[128 132 118 151 108 123 136 146 144 143 103 140 145 145 126]
What is the entry just left of 108? 151
The entry just right of the smallest entry -> 140

Questions about the row below.
1) Find the last entry.
2) Find the minimum.
3) Find the fourth entry.
4) Find the 1st entry.
5) Find the 3rd entry.
[140 132 111 132 151 124 127 121 143 116 108 130 120 122 133 132]
1) 132
2) 108
3) 132
4) 140
5) 111

Questions about the row below.
1) Give the fourth entry.
2) Give the 1st entry from the left.
3) Give the 3rd-last entry.
4) Give the second entry.
[137 133 117 113 124 112 124 156 112 127 124]
1) 113
2) 137
3) 112
4) 133

[[139 154 145 129 154 155]
 [135 138 133 142 123 105]
 [136 101 135 103 115 150]
 [144 122 106 119 119 131]
 [149 103 150 121 135 137]
 [124 108 149 130 128 125]
 [127 136 101 106 110 146]
 [139 108 151 126 128 120]
 [149 153 148 129 140 135]
 [108 134 104 144 124 150]
 [124 153 122 126 107 132]
 [119 147 131 144 108 127]]
The entry just right of 107: 132
The entry in the bottom-right corner -> 127
The 4th entry from the end, reading row by row is 131
The entry just left of the largest entry?
A: 154
The 2nd entry in reading order is 154
The top-left entry: 139
The entry in the top-right corner: 155
The entry directly above 151?
A: 101
The entry in the bottom-left corner?
A: 119
The smallest entry in the last column?
A: 105
The smallest entry in the last row?
A: 108
The 3rd entry on the main diagonal is 135
The 4th entry, reading row by row?
A: 129
The largest entry in the last row?
A: 147
The second entry on the diagonal from the top-right corner?
A: 123
The entry just right of 115 is 150
The entry just left of 125: 128
The entry directly below 145 is 133
The 3rd entry, reading row by row?
A: 145
The entry just left of 148?
A: 153
